A small network was shown many inputs. Here are its activations along a few directions, one row for each input.
In each table, some parts of the input vary, and every possible input appears once, in random order.
A made-up example of a description, with smaller parts first: one of 6 places along a line, together with either a single point or one of 9 places around a ring or (one of 2 separate values, together with one of 8 places around a ring).
Shared parts are said once, and a part with two or three values counts as separate values.

Other details of the inputs shift rows strongly along two fixed directions, in all tables alike. That doesn't count.

A family of inputs:
r1: [  6  -7  -6   9   0 -12   6  -2   9   3   1   8   1  -8  -1]
r2: [10 -4  2  0 10 -1  7 -2 -1  2 -4  4  1 -5  1]
r3: [ -1   5   2   1   3   6  -3   0   4   3   4  14 -10   0   3]
r4: [ 13  -9  -5  11  -1 -12   6  -3  11   1  -1   5   1  -6  -4]
r5: [10 -9 -5  2  6 -2  6 -2  3  6 -6  0 -5 -4  0]
r6: [  5   0   0   1   4   5  -2  -2   7  -1   0  12 -11   2  -5]
r7: [-13 -44 -20 -11 -18   3 -52  58  23  -6 -36 -39  15  28 -56]
r8: [  6  -8 -12  10   3 -10   5  -3  12   3  -6   4   3  -8  -6]
r9: [11 -9 -3  3  6 -2  6 -3  4  5 -5 -2 -5 -2 -2]
r10: [ 7 -7 -5  3  5 -2  6 -2  1  9 -6  6 -8  0  1]
r11: [  5  -2  -1   2   6   4  -2   0   8   2  -1  15 -12   1  -4]
r12: [ 5 -7 -8  3  6 -2  6 -1  1 11 -6  8 -7 -2  3]
r13: [-17  37  31 -12  -7  11   6 -17 -30 -17  22 -12  19  -3  26]
r14: [  9  -5  -7   3   6  -2   2   0   4   4  -2   7 -14   4  -5]
r15: [13 -7  2  0 11 -1  5 -1  2  3 -6  3  0 -3 -3]
r16: [  3  -2  -5   1   6   0   1   1   1   5   1   8 -13   3  -2]
r17: [-27  39  18  -4 -15   3   6 -20 -20 -16  25 -11  24  -7  25]
r18: [  2   3   1   1   4   5  -2  -1   5   3   2  15 -11   0  -1]
r19: [10 -9 -7  4  5 -3  6 -2  4  9 -8  5 -8  1 -1]
r20: [-17  35  25  -3 -21   1   4 -21 -19 -20  26 -13  22  -4  25]
r21: [  2  -4  -9   2   7  -1   1   3   2   8   0  10 -14   1   0]
r22: [ 5 -8 -7  2  7 -2  8  0  1  8 -4  3 -4 -6  3]
r23: [  2  -7 -12   9   4 -10   5  -1  10   5  -4   6   3  -8  -6]
r24: [-50   2  14 -31 -45  16 -57  45 -11 -28   0 -57  39  32 -21]
r25: [  5  -1  -5   1   5   0   2  -1   1   3   0   7 -13   3  -1]
r26: [-17  33  24  -9 -11  10   7 -19 -26 -13  22 -15  13  -3  25]
r27: [ 5 -1  2  0 11  1  9  0 -5  3 -2  6  1 -7  6]
r28: [ 9 -4 -2  3  3 -2  6 -5  2  5 -5  2 -6  2  0]
Description of these inputs: one of 4 places along a line, together with either one of 2 separate values or one of 5 places along a line.
Question: Changing only the place on the line of 4 turns r6 into r18. The same change can be made to r28. Which row results?
Answer: r10
Question: Change only the place on the line of 5 in r2. List by row number the other rows that result.
Answer: r5, r11, r19, r25
Question: Change only the choice among 2 separate values in r7. List by row number the other rows that result.
Answer: r4
Question: Start at r27 and move only the place on the line of 5, one step at a time. The first step leads to r22. Which rows follow, in order?
Answer: r12, r21, r3
Question: Start at r24 and move only the place on the line of 4, one step at a time. The first step leads to r1. Which rows follow, in order?
Answer: r20, r4

A family of inputs:
r29: [  5 -10  -5   7  -5  -7  -2   4  11   2  -7   5   0   0  -8]
r30: [ 21 -24 -13  14   8 -12   8   4  21  14 -10  20  -8  -9  -9]
r31: [ 18 -19  -2  -3  10   4  -2   9   6   8 -16   2 -10   6  -6]
r32: [-16   7  14 -10 -16   5 -20  14  -8 -17   9 -20  19   9  -4]
r33: [-24  17  13 -14 -15  18 -24  10 -13  -8   9 -14  -5  21   1]
r34: [-16   7  18 -21  -6  20 -16  11 -17 -13  -3 -23  16  12  -3]
r35: [  3  -5  -3  -4   5   3  -8   8   8  -1   0  11 -18  10 -12]
r36: [-14   6  11 -10 -16   5 -18  10  -9 -18   6 -29  17   8  -6]
r37: [ 4 -7 -6  5  6 -3  1  0 10  2 -7  0  4 -9 -7]
r38: [ 15 -20 -22  11  15 -12  15   0  14  15 -11  12 -10 -13  -3]
r39: [  1 -13 -10   2  -2  -7   0   7   6   8  -2   5   0  -3  -1]
r40: [ 18  13   9   6  19  -1  31 -28 -16  13   8  17 -14 -14  28]
r41: [ 13  -9 -10   8   4  -9   2  -1   8   1  -5   0  -1  -1 -11]
r42: [ -3  43  23  -1  -4  10  13 -34 -14  -9  30  18 -11  -2  33]
r43: [-16   6  13  -9 -22   8 -17   7  -6 -15   3 -28  16  10  -4]
r44: [ 12 -15 -17   5  17   3  -1   4  18  11 -11  27 -23  -1 -15]
r45: [-2 -7 -1  1  2 -1 -6  8  9  1 -3  3  9 -6 -7]
r46: [-25  14  13 -11 -18   8 -22  11  -7 -17   3 -21  23   8  -5]
r47: [ 12  37  16  16   2  -8  39 -51 -11  -2  25  18  -1 -20  34]
r48: [  2  -6  -8   4   3  -3  -3   3  10   2 -10  -3   5  -2 -13]
r49: [ -4  35   9   8   3  -5  31 -38 -17  -3  22   7   5 -15  33]
r50: [  9 -23 -10  -4  15   5  -1  18  -1  14 -19  -1 -10   4 -11]
r51: [  6 -18 -15   5   2  -8   4   2   9   9  -8  -1  -5  -4  -4]
r52: [  0 -11 -15   5   4  -9   2   8   7   7  -8   7  -1  -3  -4]
r53: [ -9   0  17 -20  -6  13 -16  16 -14 -13  -2 -25   9  17  -7]
r54: [ -2  35  11   8  -2  -6  31 -43 -18  -2  25   6   4 -13  36]
r55: [-27   7   7 -13 -24   5 -21  13 -11 -12   4 -25  17  15  -1]
r56: [ -4  -8  -9  -2   6   9 -11  16   4   8  -6   8 -19  10 -12]
r57: [  9 -10  -8   7   3 -10  -1   5   8  -1  -4   6   0  -2  -9]
r58: [ 13 -22 -21  10  14 -13  11   8  16  17 -10  19  -8 -12  -4]
Question: Changing only one part turns r54 into r41. The same change can be made to r33. Which row results?
Answer: r35
Question: What is each input in this table made of?
Answer: one of 5 places around a ring, together with either one of 2 separate values or one of 4 places along a line
Question: Change only the choice among 2 separate values in r44. List by row number the other rows that result.
Answer: r34

A family of inputs:
r59: [  9 -53 -33   5   2 -14 -23  42  33  13 -31  -3   0   4 -40]
r60: [ -5  22  20  -3 -10  -3  19 -21 -23  -8  17 -13  21 -13  29]
r61: [-12  30  16   0  -8  -1  16 -26 -18  -9  19 -10  19 -12  25]
r62: [ 12  -8 -20  19  10 -18  17 -12  17   9   1  24 -10 -14  -4]
r63: [ 20 -15 -19  14  17  -6   9  -3  22  18  -6  36 -32  -4  -4]
r64: [-15  33  12   6 -16  -6   8 -23 -10 -13  26   1  11  -7  22]
r65: [ -8  37  25   5 -16  -4  12 -29 -13 -21  25  -7  27 -12  22]
r66: [ 21 -13 -15  10  22  -3  15  -5  12  17  -6  32 -27  -8  -1]
r67: [ 31 -15 -10  12  21  -7  14  -9  18  12  -8  29 -25  -9  -7]
r68: [-20 -13   7 -28 -11  23 -40  39 -14  -8 -19 -41   7  32 -23]
r69: [ 27 -24 -21  16  22 -17  27  -8  13  19 -18  14  -4 -19   0]
r70: [-19 -13  11 -29 -13  21 -39  40 -14  -9 -14 -39   9  32 -20]
r71: [-17  40  19  -3  -8  12   3 -23 -16 -10  25  10  -4   1  24]
r72: [-24  -7   7 -24 -13  22 -40  38  -7 -10 -12 -32   7  29 -23]
Question: What is each input in this table made of?
Answer: one of 2 separate values, together with either a single point or one of 6 places along a line
Question: Changing only the choice among 2 separate values turns r68 into r69. The same change can be made to r70. Which row results?
Answer: r60
Question: Change only the choice among 2 separate values in r72. List by row number the other rows that result.
Answer: r61
